These are the activations of a small network on made-up records, seen along a few directions, one row for each record.
After each row come some of the record's fields: M, L, E, U, S, C, P, Y.
Not every record has every field; a missing one is written none.
The largest differences between rows may come from other fields.
In the rows, 500 means zero.
Random noise pushes rows far along 2 fixed directions. That doesn't count. These rows show it; they differ only by the noise:
[509 510 607 631 360 536 399 543 461 528 566 414 508 686 596 563 463 618
 480 440 528 565]
[501 347 496 507 484 626 446 485 527 401 430 534 514 375 453 384 325 421
 439 474 602 644]
[314 559 589 476 442 551 508 570 418 429 542 437 595 504 497 271 462 425
 488 402 619 529]
[382 526 585 519 425 555 474 555 440 452 537 440 564 538 518 358 449 475
 481 419 594 550]

[458 609 553 505 459 453 401 479 555 466 588 359 600 543 546 499 628 537
 500 463 567 474] : M=m2 L=l1 E=none U=none S=s1 C=none P=none Y=none
[350 657 566 473 468 498 546 462 480 467 430 607 569 471 416 412 503 383
 530 508 486 480] : M=m3 L=l1 E=e4 U=u2 S=s1 C=c2 P=p2 Y=y2
[310 624 459 359 530 369 550 505 390 459 594 457 541 478 497 357 623 399
 593 457 573 334] : M=m1 L=l2 E=none U=none S=s2 C=none P=none Y=none
[487 786 579 548 345 365 374 493 431 592 698 341 609 753 633 572 777 679
 604 472 503 372] : M=m1 L=l1 E=none U=none S=s1 C=none P=none Y=none
[483 588 460 433 538 355 529 479 434 557 532 545 456 467 501 558 520 553
 563 512 506 337] : M=m2 L=l2 E=none U=none S=s2 C=c2 P=p1 Y=none
[572 523 543 475 480 531 431 468 610 514 522 436 589 452 475 487 576 470
 435 546 534 581] : M=m3 L=l2 E=none U=none S=s1 C=none P=none Y=none
[497 641 476 551 455 298 432 543 397 508 660 352 449 763 624 703 613 693
 536 411 461 362] : M=m2 L=l1 E=none U=none S=s2 C=none P=none Y=none
[456 624 475 434 468 439 390 473 528 426 573 453 587 475 490 446 661 510
 576 487 606 454] : M=m2 L=l1 E=none U=none S=s1 C=none P=none Y=none
[412 574 554 545 478 590 606 474 472 564 430 459 543 429 557 406 550 404
 541 509 455 531] : M=m1 L=l1 E=e3 U=u1 S=s1 C=none P=none Y=y2
[593 342 302 408 606 487 457 408 500 404 426 612 411 310 417 548 397 415
 484 568 515 514] : M=m1 L=l2 E=none U=none S=s2 C=none P=none Y=none
[412 572 550 470 462 435 514 585 484 504 667 366 543 624 551 514 533 523
 483 461 495 493] : M=m3 L=l1 E=none U=none S=s2 C=none P=none Y=none
[425 526 674 533 471 605 483 602 465 552 574 409 527 673 600 447 526 508
 443 474 462 589] : M=m1 L=l2 E=e3 U=u2 S=s1 C=none P=none Y=y4
[589 368 475 623 544 584 609 528 471 650 351 586 299 478 576 679 404 488
 485 639 297 579] : M=m1 L=l2 E=e5 U=u1 S=s2 C=none P=none Y=y1
[302 726 468 388 541 461 643 512 349 490 420 610 548 350 471 261 654 360
 612 534 464 412] : M=m2 L=l1 E=e5 U=u1 S=s1 C=none P=none Y=y1
[463 644 463 468 492 312 490 486 358 509 611 444 485 628 548 581 645 566
 552 475 484 341] : M=m1 L=l2 E=none U=none S=s2 C=none P=none Y=none
[532 517 485 424 565 494 426 468 569 449 506 487 555 414 478 466 601 468
 491 510 612 518] : M=m2 L=l2 E=none U=none S=s1 C=none P=none Y=none
[566 645 422 566 465 333 574 412 380 588 446 697 331 647 617 700 620 563
 687 622 317 361] : M=m3 L=l1 E=e5 U=u2 S=s2 C=none P=none Y=y2
[572 677 557 590 405 463 502 466 485 602 499 567 441 654 590 670 622 596
 558 563 332 511] : M=m3 L=l1 E=e5 U=u2 S=s1 C=none P=none Y=y2
[543 469 546 635 445 564 469 448 596 608 445 491 428 514 449 657 501 654
 491 531 395 561] : M=m2 L=l1 E=e3 U=u1 S=s1 C=c2 P=p2 Y=y1
[540 496 458 465 518 402 506 470 451 486 557 497 453 514 506 594 550 529
 467 530 490 473] : M=m1 L=l2 E=none U=none S=s2 C=none P=none Y=none
[704 421 396 509 455 493 276 377 623 448 523 473 520 474 493 627 499 586
 501 502 532 566] : M=m3 L=l1 E=none U=none S=s1 C=none P=none Y=none
[450 523 651 451 533 679 659 460 569 583 470 583 616 380 538 254 508 446
 515 573 606 594] : M=m1 L=l1 E=e5 U=u2 S=s1 C=c2 P=p1 Y=y3
[516 534 525 528 490 554 406 481 557 472 629 458 606 487 455 496 481 537
 468 478 539 503] : M=m3 L=l1 E=none U=none S=s1 C=c2 P=p1 Y=none
[527 429 635 589 405 677 491 423 653 593 469 404 513 559 492 483 461 557
 460 506 510 623] : M=m1 L=l1 E=e5 U=u2 S=s1 C=c2 P=p2 Y=y3
[760 392 456 769 471 464 379 456 561 643 446 677 356 594 591 800 476 689
 570 558 417 573] : M=m1 L=l1 E=e3 U=u2 S=s1 C=c3 P=p1 Y=y1
[407 610 556 415 432 481 406 541 535 405 614 349 696 532 422 400 558 484
 518 380 620 442] : M=m3 L=l1 E=none U=none S=s1 C=c3 P=p2 Y=none
[458 374 422 400 562 599 513 508 536 374 400 493 470 306 459 363 355 423
 447 401 534 644] : M=m2 L=l1 E=e5 U=u1 S=s1 C=none P=none Y=y3
[615 524 466 492 472 446 341 448 548 471 564 519 463 486 488 662 573 574
 479 528 491 497] : M=m2 L=l2 E=none U=none S=s1 C=none P=none Y=none
[612 395 515 664 498 521 585 630 417 594 491 580 384 664 600 747 379 600
 519 520 313 504] : M=m3 L=l2 E=e5 U=u1 S=s2 C=c3 P=p1 Y=y1
[562 624 396 665 489 401 601 495 319 618 452 660 315 636 573 659 610 638
 673 614 361 312] : M=m2 L=l1 E=e5 U=u1 S=s2 C=c2 P=p1 Y=y1
[826 262 500 720 391 608 514 475 615 673 364 598 298 637 595 782 384 600
 457 650 316 559] : M=m3 L=l2 E=e5 U=u2 S=s2 C=c2 P=p1 Y=y4
[352 682 584 513 442 442 628 621 371 600 564 410 498 836 667 460 576 571
 534 475 383 461] : M=m3 L=l1 E=e5 U=u2 S=s2 C=none P=none Y=y4
[581 336 515 542 492 547 482 531 493 483 481 422 364 665 555 639 237 627
 457 393 482 585] : M=m2 L=l1 E=e3 U=u1 S=s2 C=c2 P=p2 Y=y3
[470 535 489 409 510 513 405 468 582 472 545 469 593 428 450 421 579 432
 489 496 573 507] : M=m3 L=l2 E=none U=none S=s1 C=none P=none Y=none
[303 681 496 378 622 526 658 541 357 478 387 707 546 304 420 213 599 231
 573 603 424 429] : M=m3 L=l2 E=e5 U=u2 S=s1 C=none P=none Y=y1
[698 567 544 562 403 464 365 442 579 624 578 486 577 603 528 686 607 694
 531 557 502 480] : M=m3 L=l2 E=none U=none S=s1 C=c3 P=p1 Y=none
[575 366 369 436 563 435 468 434 548 356 547 554 407 368 330 534 393 528
 465 490 541 484] : M=m3 L=l1 E=none U=none S=s2 C=c2 P=p2 Y=none
[358 666 602 521 511 491 558 522 395 471 559 576 472 578 453 477 607 463
 575 417 468 358] : M=m2 L=l2 E=e3 U=u2 S=s1 C=c2 P=p2 Y=y2
[458 575 519 394 567 552 479 471 555 466 526 468 635 404 469 386 581 427
 436 512 601 536] : M=m2 L=l2 E=none U=none S=s1 C=none P=none Y=none
[440 342 419 464 624 522 674 625 428 448 429 562 461 477 501 397 359 452
 451 351 488 486] : M=m2 L=l2 E=e3 U=u1 S=s2 C=c2 P=p1 Y=y4
[461 553 462 418 498 527 430 463 507 403 573 500 620 400 329 350 578 399
 511 447 622 438] : M=m3 L=l2 E=none U=none S=s1 C=c2 P=p2 Y=none

Here are new rows. What are their fields?
[432 657 562 637 473 399 605 594 366 688 519 512 368 754 665 625 604 551
 617 565 261 359] : M=m3 L=l2 E=e5 U=u2 S=s2 C=none P=none Y=y1
[664 342 710 706 449 775 576 510 690 705 386 446 625 556 591 512 469 492
 361 611 465 705] : M=m1 L=l2 E=e5 U=u2 S=s1 C=c2 P=p1 Y=y4
[437 642 520 507 415 360 457 532 430 565 670 343 542 719 603 568 639 605
 584 464 508 395] : M=m1 L=l1 E=none U=none S=s2 C=none P=none Y=none
[375 611 516 372 554 400 409 437 509 368 605 421 606 449 361 395 589 540
 540 381 658 384] : M=m2 L=l1 E=none U=none S=s1 C=c2 P=p2 Y=none
[521 570 433 520 457 313 412 486 447 487 637 459 451 666 590 656 606 633
 597 493 472 360] : M=m3 L=l1 E=none U=none S=s2 C=none P=none Y=none
[544 278 558 493 538 786 512 468 662 526 321 512 526 308 457 315 358 266
 416 611 516 739] : M=m1 L=l2 E=e5 U=u2 S=s1 C=none P=none Y=y4
[346 519 330 277 659 425 582 473 438 388 442 603 498 223 387 271 522 267
 576 494 596 362] : M=m2 L=l2 E=none U=none S=s2 C=none P=none Y=none
[363 535 513 337 576 607 465 533 542 417 550 437 629 359 432 300 494 346
 419 434 624 550] : M=m2 L=l2 E=none U=none S=s1 C=none P=none Y=none
[323 749 508 436 498 322 527 599 314 543 667 412 483 691 591 527 667 538
 585 402 477 274] : M=m2 L=l2 E=none U=none S=s2 C=none P=none Y=none
[566 581 500 464 435 443 346 415 556 521 572 485 542 531 505 593 675 586
 502 532 546 487] : M=m2 L=l2 E=none U=none S=s1 C=none P=none Y=none
[440 618 518 433 462 454 423 506 483 458 622 370 622 482 501 386 596 502
 511 442 568 487] : M=m1 L=l1 E=none U=none S=s1 C=none P=none Y=none
[585 557 469 515 433 386 294 380 537 493 597 458 542 578 529 665 654 653
 565 520 522 462] : M=m1 L=l1 E=none U=none S=s1 C=none P=none Y=none
[517 395 350 388 571 429 511 428 506 398 434 637 414 309 362 551 481 451
 529 507 524 359] : M=m2 L=l2 E=none U=none S=s2 C=c2 P=p2 Y=none
[398 481 507 340 586 542 480 486 559 369 549 386 689 315 419 245 527 364
 457 429 684 585] : M=m1 L=l1 E=none U=none S=s1 C=none P=none Y=none
[786 352 516 628 434 524 219 346 679 520 564 456 468 587 450 866 432 793
 440 568 490 621] : M=m1 L=l1 E=none U=none S=s1 C=c2 P=p2 Y=none
[467 576 508 489 489 404 500 540 452 485 636 393 540 662 554 582 546 560
 472 467 487 481] : M=m3 L=l1 E=none U=none S=s2 C=none P=none Y=none
[590 518 557 567 445 592 453 469 579 603 628 515 607 539 513 572 594 598
 440 519 559 532] : M=m1 L=l2 E=none U=none S=s1 C=c2 P=p1 Y=none
[428 462 398 421 631 410 646 490 364 414 442 567 387 453 515 445 387 410
 541 395 412 464] : M=m1 L=l1 E=e5 U=u2 S=s2 C=none P=none Y=y2
[680 329 613 722 362 614 385 457 698 702 440 460 542 670 661 662 396 648
 431 513 459 676] : M=m1 L=l1 E=e5 U=u2 S=s1 C=c2 P=p1 Y=y4
[667 249 259 367 632 542 439 377 599 372 360 672 406 230 365 531 333 366
 449 605 536 586] : M=m3 L=l2 E=none U=none S=s2 C=none P=none Y=none
